Each row below holds a small network's activations on one input, seen along a few directions.
Each table varies a few parts of the input and shows all the possible inputs, shuffled.
Descriptions start from the smaller parts, as in this example, which fits no table here: one of 2 separate values, together with either a single point or one of 9 places around a ring or (one of 5 places around a ring, together with one of 6 places along a line).
Shared parts are said once, and a part with two or three values counts as separate values.
In the rows, 128 means zero.

Other details of the inputs shift rows strongly along two fixed directions, in all tables alike. That doesn't count.
These rows show it; all are for the same input, with only those details redrawn:
[144 158 173 111 167 163 143 108 122 160 125]
[141 151 168 114 119 156 143 123 106 155 119]
[144 158 174 111 166 163 143 108 121 160 125]
[113 107  65 142 207  24 106 154 171 168 201]
[123 117 117 132  27  89 129 175  90 146 134]
[141 150 168 114 118 156 142 124 106 155 119]
[141 151 168 114 118 156 143 124 106 155 119]
[142 151 169 114 119 157 143 123 106 155 119]

Rows:
R1: [141 138 149 113 186 133 125 104 151 162 150]
R2: [140 138 153 124 166 185 118  94 139 112  92]
R3: [132 119 115 136  28  89 134 178  91 141 134]
R4: [142 141 147 128 184 141 136 108 163 161 156]
R5: [120 104 122 132  16  96 126 166 109 145 140]
R6: [129 105 120 135  18  95 131 169 111 139 140]
R7: [130 149 142 119 125 170 135 101 120  88  92]
R8: [150 151 177 117 158 172 143 104 143 152 136]
R9: [ 96  99  40 152 204  39 104 137 191 100 179]
R10: [120 134 144 122 126 181 136 105 120  87 105]
R11: [124 102  66 141 206  24 110 152 178 164 197]
R12: [130 142 149 110 176 183 133  83 126  93 100]
R13: [126 124 128 123 200 149 115  92 147 105 120]
R14: [109 124  87 143  36  98 130 166  91  81 104]
R15: [105  95  38 161 219  38  89 152 180 122 170]
R16: [121 130 144 118 126 177 137 102 119  88  99]
R17: [153 160 168 118 167 165 149 108 125 161 123]
R18: [ 95 104  39 156 205  44 104 139 192  98 184]
R19: [131 127 150 132 118 180 123 111 132 106  92]
R20: [146 142 144 122 191 130 139 111 149 164 141]
R21: [123 136 141 115 133 169 140 107 105  90  89]
R22: [137 146 147 118 196 130 133 114 141 164 148]
R23: [108 116  88 139  37  96 128 161  97  81 102]
R24: [107  94  94 140  38 100 116 162  91  91 102]
R25: [128 130 158 121 168 187 129  88 136 102 102]
R26: [115  98  94 147  35 105 110 168 102 100  97]
R27: [123 109 118 129  26  89 127 171  94 147 130]
R28: [137 142 173 117 109 166 138 116 126 152 131]
R29: [148 140 168 121 108 164 146 115 129 154 124]
R30: [135 110 113 135  20  94 126 164 105 145 135]
R31: [127 137 147 125 134 172 132 112 102  99  90]
R32: [104 109  87 138  40 102 126 164  82  81 106]
R33: [126 100  66 140 199  27 103 147 184 160 204]
R34: [127 128 129 139 193 159 113 105 166 113 124]
R35: [127 135 157 125 170 190 128  90 137 101 107]
What is each input in this table made of? -> one of 5 places along a line, together with either one of 3 separate values or one of 4 places along a line
Changing only the place on the line of 5 turns R17 into R30. The same change can be made to R32. Which row results? -> R12
Which other rows agree with R5 in the place on the line of 5? List them by row number. -> R6, R9, R16, R19, R25, R29
A walk changes only the place on the line of 4. It starts at R26 and steps to R24. List the rest of the walk in order. -> R21, R23
